A small network was trained on made-up records. Each row is its average activation on records with the value named, seen along a few directions.
Related values have similar rows: they may be neighbours, one step apart, or belong to one group.
In the rows, 500 means zero.
Random noise pushes rows far along 2 fixed directions. That doesn't count. These rows show it; they differ only by the noise:
| 425 | 599 | 504 | 547 | 548 | 496 | 359 | 442 | 495 | 520 | 460 | 452 | 403 |
| 566 | 509 | 408 | 606 | 556 | 489 | 549 | 469 | 426 | 573 | 326 | 532 | 598 |
| 446 | 583 | 504 | 583 | 554 | 506 | 402 | 436 | 497 | 543 | 442 | 462 | 390 |
| 544 | 522 | 425 | 601 | 556 | 491 | 521 | 463 | 438 | 567 | 347 | 520 | 562 |


Values of DILEV:
karor: | 321 | 517 | 544 | 291 | 468 | 585 | 303 | 486 | 495 | 419 | 534 | 552 | 548 |
gez: | 533 | 464 | 675 | 622 | 483 | 677 | 614 | 405 | 567 | 683 | 718 | 432 |  92 |
mifis: | 320 | 641 | 431 | 398 | 490 | 375 | 236 | 575 | 398 | 355 | 537 | 432 | 562 |
kalin: | 460 | 488 | 541 | 300 | 466 | 466 | 435 | 482 | 549 | 467 | 685 | 463 | 513 |
nuki: | 367 | 618 | 421 | 458 | 513 | 598 | 179 | 484 | 439 | 348 | 520 | 423 | 571 |
leg: | 640 | 488 | 489 | 678 | 512 | 580 | 634 | 358 | 590 | 579 | 290 | 488 | 459 |
gar: | 327 | 695 | 618 | 535 | 456 | 463 | 308 | 559 | 633 | 386 | 604 | 283 | 282 |
kosu: | 534 | 483 | 412 | 497 | 450 | 356 | 481 | 613 | 418 | 442 | 602 | 496 | 609 |
bafu: | 573 | 560 | 587 | 580 | 385 | 504 | 589 | 489 | 566 | 518 | 615 | 463 | 267 |
dufe: | 412 | 490 | 509 | 294 | 488 | 535 | 454 | 563 | 605 | 477 | 669 | 571 | 501 |
damu: | 443 | 478 | 428 | 299 | 492 | 460 | 436 | 512 | 475 | 465 | 376 | 544 | 674 |
giz: | 394 | 519 | 630 | 616 | 556 | 519 | 527 | 461 | 640 | 534 | 447 | 467 | 329 |
masiv: | 641 | 304 | 548 | 525 | 468 | 539 | 747 | 557 | 471 | 556 | 537 | 595 | 566 |
dera: | 435 | 342 | 603 | 501 | 522 | 557 | 574 | 406 | 609 | 551 | 474 | 550 | 310 |
tido: | 488 | 409 | 472 | 198 | 518 | 454 | 423 | 545 | 530 | 470 | 486 | 604 | 746 |
suz: | 647 | 481 | 451 | 459 | 468 | 527 | 564 | 609 | 462 | 388 | 602 | 572 | 609 |
zoku: | 685 | 448 | 336 | 485 | 524 | 342 | 658 | 624 | 306 | 503 | 466 | 532 | 824 |
rulum: | 440 | 622 | 550 | 489 | 445 | 376 | 360 | 506 | 427 | 355 | 582 | 385 | 536 |
The values of DILEV form a ring.
List every value one step from giz, in the order listed. -> leg, damu
List every value one step from dufe, in the order listed. -> kalin, tido
List every value one step from kosu, in the order listed. -> bafu, zoku
List every value one step from mifis, in the order listed. -> nuki, gar
